X =
[[121 147 142 146 113 141 148 132]
 [122 139 127 130 132 139 114 123]
 [126 119 129 107 137 136 148 119]
 [136 124 135 113 120 138 112 118]
 [107 116 134 143 145 120 108 137]
 [137 140 147 107 131 145 114 148]
 [120 109 121 126 129 139 121 130]
 [136 118 132 142 112 113 107 120]
 [145 109 111 107 147 115 116 122]
 [109 130 135 147 143 133 138 141]
 [126 134 149 135 150 131 115 128]
 [130 131 116 139 142 147 116 112]
 [116 142 112 121 125 121 106 122]
 [111 147 133 136 120 125 134 141]
 [109 129 117 113 115 146 108 108]]
The top-left entry -> 121
The bottom-right entry is 108
Which number is the entry directly above the largest entry?
Answer: 143
Which number is the smallest entry?
Answer: 106
The bottom-left entry -> 109
Which number is the last entry in the row that holds the largest entry?
Answer: 128
Which number is the entry just right of the smallest entry?
Answer: 122
Which number is the bottom entry of the column that holds the largest entry?
Answer: 115
The top-right entry: 132
The 4th entry in reading order -> 146
The largest entry in the first column -> 145
The first entry in the row that holds the smallest entry is 116
The entry just left of the smallest entry: 121
Which number is the top entry of the column that holds the largest entry?
Answer: 113
The entry directly below the largest entry is 142
Which number is the largest entry in the last row?
Answer: 146
Which number is the 3rd entry on the main diagonal?
Answer: 129
The entry directly below 106: 134
Which number is the fifth entry from the end, reading row by row?
Answer: 113
Which number is the second largest entry?
Answer: 149
The second-last entry, reading row by row -> 108

Questions about the array below.
1) Which number is the top-left entry?
2) Which number is the largest entry in the first column?
3) Which number is the entry directly below the smallest entry?
4) Which number is the bottom-right entry?
5) Which number is the largest entry in the last column?
6) Which number is the top-right entry?
7) Which number is the 3rd-last entry, reading row by row?
8) Which number is the 2nd entry in reading order?
[[104 137 137 144 126 133]
 [113 130 127 119 125 116]
 [139 137 133 142 113 139]
 [147 117 121 116 140 128]
 [139 118 118 114 134 118]
 [145 122 129 133 133 140]
 [110 137 136 143 126 132]
 [125 136 131 137 119 131]
 [125 131 136 145 140 147]
 [109 137 135 143 122 131]
 [123 133 128 120 119 120]
 [144 137 130 137 106 133]
 [126 123 129 129 136 132]
 [116 125 134 143 145 139]
 [122 119 128 122 149 130]
 [140 117 119 114 148 125]]
1) 104
2) 147
3) 113
4) 125
5) 147
6) 133
7) 114
8) 137

Questions about the array below. Rows and columns are numbered from 1.
1) Find the minimum.
2) Find the entry at row 3, column 1.
3) Find the entry in row 1 and column 1.
4) Find the entry in the bottom-right corner.
5) Find the entry in row 2 and column 3.
6) Find the entry in the top-right corner.
7) Find the entry in row 2 and column 1.
[[122 120 123 115 127 133 123 132 124 113]
 [128 126 121 126 128 126 132 129 127 129]
 [128 128 128 125 132 125 136 129 128 123]
 [126 127 129 129 133 127 121 129 127 129]
 [124 127 141 128 130 133 115 126 127 123]
 [124 124 121 128 135 126 113 129 125 136]
 [130 129 127 127 124 128 136 127 129 127]
 [137 137 137 134 127 124 155 133 132 116]
 [129 130 144 122 138 124 149 124 130 109]
 [130 131 120 136 118 134 114 140 128 132]]
1) 109
2) 128
3) 122
4) 132
5) 121
6) 113
7) 128

Read these off the grid that follows. Indices start at 1.
1) Report the entry just right of 113.
2) Report the entry at row 1, column 1.
3) Report the top-right entry.
4) Report the entry in row 2 and column 1.
5) Report the entry directly below 129.
[[118 128 144 138 140 129]
 [134 128 150 113 115 141]]
1) 115
2) 118
3) 129
4) 134
5) 141

((121, 130, 137, 120, 134, 135, 117, 132, 123, 109), (117, 150, 141, 131, 137, 128, 116, 149, 144, 123), (134, 123, 120, 105, 137, 131, 107, 114, 116, 132), (133, 132, 125, 119, 125, 106, 119, 119, 135, 142), (136, 132, 134, 148, 113, 142, 131, 135, 134, 131), (128, 144, 118, 118, 127, 141, 114, 129, 123, 117), (124, 114, 116, 138, 125, 116, 126, 117, 149, 129), (123, 111, 117, 137, 129, 131, 128, 133, 116, 137), (132, 128, 126, 130, 141, 109, 141, 127, 124, 132), (127, 137, 109, 145, 130, 112, 157, 102, 136, 136), (147, 122, 149, 120, 140, 138, 111, 131, 121, 118), (138, 131, 115, 123, 152, 134, 130, 120, 136, 109), (127, 132, 138, 119, 152, 128, 123, 141, 128, 112), (132, 124, 128, 129, 137, 138, 116, 144, 131, 136), (141, 129, 130, 128, 116, 105, 141, 120, 123, 109), (114, 129, 147, 125, 121, 135, 126, 126, 141, 124))
The 1st entry in reading order?
A: 121
The largest entry?
A: 157
The third entry in reading order is 137
The entry just left of 145 is 109
The entry just left of the largest entry: 112
